A small network was trained on invented records. Each row is its activation on one of them, seen along a few directions.
Each row is followed by the record's values for the fields E, Y, D, L, N, W, U, G.
A field that a record lacks is left out.
The largest differences between rows may come from other fields.
(in the rows, 500 means zero)
Strong random noise was added to every row along 2 fixed directions; ignore it. To show where, here is one row again and again, with new noise each time:
[448 460 471 443 611 408 531 519 531 532 461 430 530 653 413 520 575 670
 576 592 555 457 488 687]
[436 499 493 371 614 410 549 546 535 510 519 448 495 714 334 505 565 694
 571 605 455 458 548 699]
[433 494 432 463 626 407 533 486 539 534 472 433 497 644 429 502 574 647
 556 592 575 468 529 685]
[443 466 433 491 620 406 523 483 535 544 442 424 523 617 462 515 578 642
 563 586 615 464 489 680]

[484 675 387 554 476 580 524 381 505 457 591 573 343 450 579 420 450 322
 414 451 478 547 680 427] : E is e2, Y is y2, D is d1, L is l3, N is n1, W is w2, U is u2
[531 316 451 654 575 436 450 421 502 539 314 365 625 376 633 631 564 584
 532 493 765 464 222 592] : E is e1, W is w4, U is u3, G is g1
[510 480 610 545 457 565 438 545 509 489 547 479 480 423 523 566 500 501
 566 469 489 528 438 404] : E is e1, W is w2, U is u2
[508 455 514 398 566 465 511 472 506 441 479 397 539 515 382 572 521 645
 438 513 411 470 383 573] : E is e1, W is w5, U is u3, G is g1
[450 511 420 589 549 462 466 409 534 565 463 459 460 490 586 499 545 486
 514 503 673 507 521 532] : E is e1, W is w4, U is u4
[419 674 416 388 642 455 569 416 537 457 665 487 324 650 341 445 531 564
 437 545 386 509 680 627] : E is e1, W is w4, U is u2
[490 573 423 482 520 533 560 389 500 438 594 501 411 477 466 422 487 483
 364 514 425 573 631 487] : E is e2, Y is y1, D is d2, L is l2, N is n1, W is w5, U is u2
[502 596 406 466 539 515 536 354 531 440 564 459 392 492 421 467 486 506
 319 482 428 520 573 525] : E is e1, W is w5, U is u4
[507 499 473 556 452 483 548 551 445 599 435 611 567 572 625 362 513 356
 570 492 567 512 598 492] : E is e2, Y is y1, D is d2, L is l2, N is n1, W is w2, U is u2
[442 520 455 559 593 483 447 430 535 529 548 415 413 461 533 562 562 572
 524 514 622 514 473 570] : E is e1, W is w4, U is u2
[478 461 407 700 508 475 490 474 491 625 350 536 578 440 730 452 529 379
 588 526 821 476 469 499] : E is e2, Y is y1, D is d2, L is l2, N is n2, W is w4, U is u1
[494 554 433 537 470 522 543 502 475 527 481 567 466 537 557 392 501 365
 497 473 509 533 617 450] : E is e2, Y is y2, D is d3, L is l1, N is n1, W is w2, U is u2
[499 429 470 535 525 427 513 531 484 558 352 474 628 511 588 494 522 514
 538 503 631 460 415 557] : E is e2, Y is y1, L is l2, W is w4, U is u3, G is g1
[523 483 655 282 515 504 561 613 479 419 626 482 498 613 271 548 515 658
 511 511 241 483 475 567] : E is e3, W is w5, U is u2
[513 409 426 645 538 481 488 355 504 503 365 388 544 324 604 557 543 523
 452 481 742 506 328 480] : E is e4, W is w5, U is u1
[441 544 510 487 526 470 503 493 525 532 546 509 414 564 462 478 512 519
 565 518 527 497 593 533] : E is e4, W is w4, U is u1
[512 341 547 719 500 435 370 546 484 633 300 447 690 400 744 578 525 510
 686 471 821 455 281 537] : E is e1, W is w4, U is u3, G is g2
[467 702 366 351 601 498 632 408 507 400 621 527 335 635 315 440 508 519
 395 548 319 504 680 578] : E is e2, Y is y2, D is d1, L is l3, N is n1, W is w5, U is u2
[513 528 527 438 469 536 486 507 503 465 550 486 453 466 450 508 472 490
 442 485 385 515 504 405] : E is e1, W is w2, U is u3, G is g1
[456 642 396 530 554 506 511 432 508 518 563 546 380 495 512 408 493 389
 445 509 493 541 661 475] : E is e1, W is w2, U is u3, G is g2
[487 598 482 466 556 545 472 420 568 421 643 493 363 446 380 540 462 535
 392 497 357 523 606 517] : E is e3, W is w5, U is u4
[536 493 377 637 518 529 466 333 500 458 474 438 467 284 608 532 495 419
 353 450 591 547 418 408] : E is e1, W is w5, U is u3, G is g2
[492 581 456 614 421 576 478 436 502 490 543 532 375 364 623 427 450 308
 402 453 560 575 614 321] : E is e1, W is w2, U is u4
[369 636 411 593 583 447 464 485 555 587 491 499 399 553 597 430 515 443
 590 540 673 513 693 515] : E is e1, W is w4, U is u3, G is g1
[524 388 521 479 520 458 537 515 471 502 390 449 636 517 513 531 538 581
 517 505 566 470 364 561] : E is e4, W is w4, U is u3, G is g1
[477 468 423 581 497 496 502 425 457 527 430 463 516 423 614 448 536 418
 423 469 648 522 466 460] : E is e4, W is w4, U is u4
[439 612 510 483 502 525 447 490 546 499 597 495 341 495 456 500 447 501
 517 487 428 556 615 474] : E is e1, W is w2, U is u4
[451 515 638 400 546 490 470 599 536 489 589 450 466 571 339 577 501 661
 590 551 396 495 480 563] : E is e1, W is w5, U is u4
[605 346 541 418 460 516 556 526 452 417 400 448 643 391 477 548 504 530
 379 471 452 479 290 425] : E is e3, W is w5, U is u3, G is g1
[530 444 669 449 431 588 423 586 497 448 602 447 476 416 434 634 498 583
 534 453 350 509 371 396] : E is e1, W is w5, U is u2
[528 450 696 451 407 585 419 624 497 481 609 512 502 460 464 574 488 538
 599 454 375 517 429 417] : E is e4, W is w2, U is u2
[519 418 468 595 497 477 478 470 453 547 376 490 588 380 643 483 520 403
 497 450 640 491 404 467] : E is e3, W is w4, U is u3, G is g2
[408 551 656 328 575 477 441 624 560 494 669 466 402 671 290 576 527 679
 642 574 330 470 543 583] : E is e1, W is w4, U is u2
[453 560 428 568 546 486 488 390 551 514 534 474 368 473 526 499 503 475
 488 506 585 515 574 508] : E is e1, W is w2, U is u1
[568 426 465 390 493 425 648 596 413 539 345 582 693 696 459 364 522 458
 462 532 435 448 510 573] : E is e2, Y is y2, D is d3, L is l1, N is n1, W is w5, U is u3, G is g1
[553 379 438 474 528 440 586 449 441 508 335 459 629 526 473 471 544 526
 443 508 561 478 357 579] : E is e2, Y is y2, D is d3, L is l1, N is n1, W is w5, U is u1
[596 496 527 536 385 555 529 529 449 469 459 587 576 467 565 486 440 371
 498 438 450 492 461 411] : E is e2, Y is y2, D is d1, L is l3, N is n1, W is w2, U is u3, G is g2

Which values does each new row have?
[503 565 540 357 532 507 532 502 500 395 639 470 443 540 325 508 485 589
 409 509 282 521 533 523] : E is e1, W is w5, U is u3, G is g2
[417 613 687 256 489 533 488 648 544 445 737 518 327 717 225 531 472 667
 615 513 143 491 684 537] : E is e1, W is w2, U is u2
[596 411 480 300 499 449 657 571 397 476 404 560 677 691 334 395 518 524
 402 523 291 465 460 601] : E is e2, Y is y2, D is d3, L is l1, N is n1, W is w5, U is u3, G is g2
[550 363 513 706 448 528 433 417 497 524 365 412 586 263 680 593 505 480
 498 449 763 516 270 402] : E is e4, W is w5, U is u1
[509 527 488 440 516 501 551 445 505 436 545 461 442 446 420 500 483 527
 387 485 433 510 506 477] : E is e3, W is w5, U is u1
[486 664 524 375 477 536 558 543 523 432 661 586 385 566 411 399 412 430
 428 504 275 528 760 427] : E is e3, W is w2, U is u3, G is g1
[456 653 436 330 563 482 600 459 506 431 609 533 384 700 338 455 497 557
 457 537 319 479 672 629] : E is e2, Y is y2, D is d1, L is l3, N is n1, W is w4, U is u2
[535 546 488 430 515 518 522 470 494 401 605 506 459 442 414 504 466 507
 365 477 349 528 543 465] : E is e3, W is w5, U is u3, G is g2
[472 329 633 677 486 479 313 597 518 632 388 459 626 411 647 653 538 585
 758 481 739 472 309 541] : E is e4, W is w4, U is u4
[435 552 423 530 616 492 477 379 556 493 543 403 364 479 496 556 539 564
 467 507 562 509 511 594] : E is e1, W is w4, U is u2
[532 379 615 393 495 471 510 535 467 468 449 418 593 511 360 586 523 666
 515 503 436 457 303 535] : E is e4, W is w5, U is u1
[393 682 388 630 532 555 469 374 538 536 635 533 250 439 584 407 500 351
 434 482 570 575 781 433] : E is e1, W is w2, U is u4
[574 384 629 484 414 542 505 539 475 451 452 464 589 419 459 563 483 548
 503 470 477 489 326 409] : E is e4, W is w5, U is u1
[583 373 568 592 400 568 484 484 457 481 426 454 585 311 600 541 491 427
 409 444 590 524 298 365] : E is e1, W is w5, U is u4
[476 541 425 479 597 434 516 440 491 500 503 471 494 559 437 483 523 560
 457 516 479 487 531 597] : E is e1, W is w4, U is u3, G is g2
[559 512 523 499 426 603 512 438 496 411 586 494 425 379 479 517 455 436
 333 443 377 520 496 368] : E is e1, W is w5, U is u4
[544 475 687 337 462 530 522 615 486 385 572 465 537 574 283 574 455 645
 513 497 231 470 427 491] : E is e1, W is w5, U is u3, G is g2
[535 426 640 494 400 530 448 591 509 496 521 531 521 411 520 553 457 480
 567 457 472 502 436 397] : E is e3, W is w2, U is u1
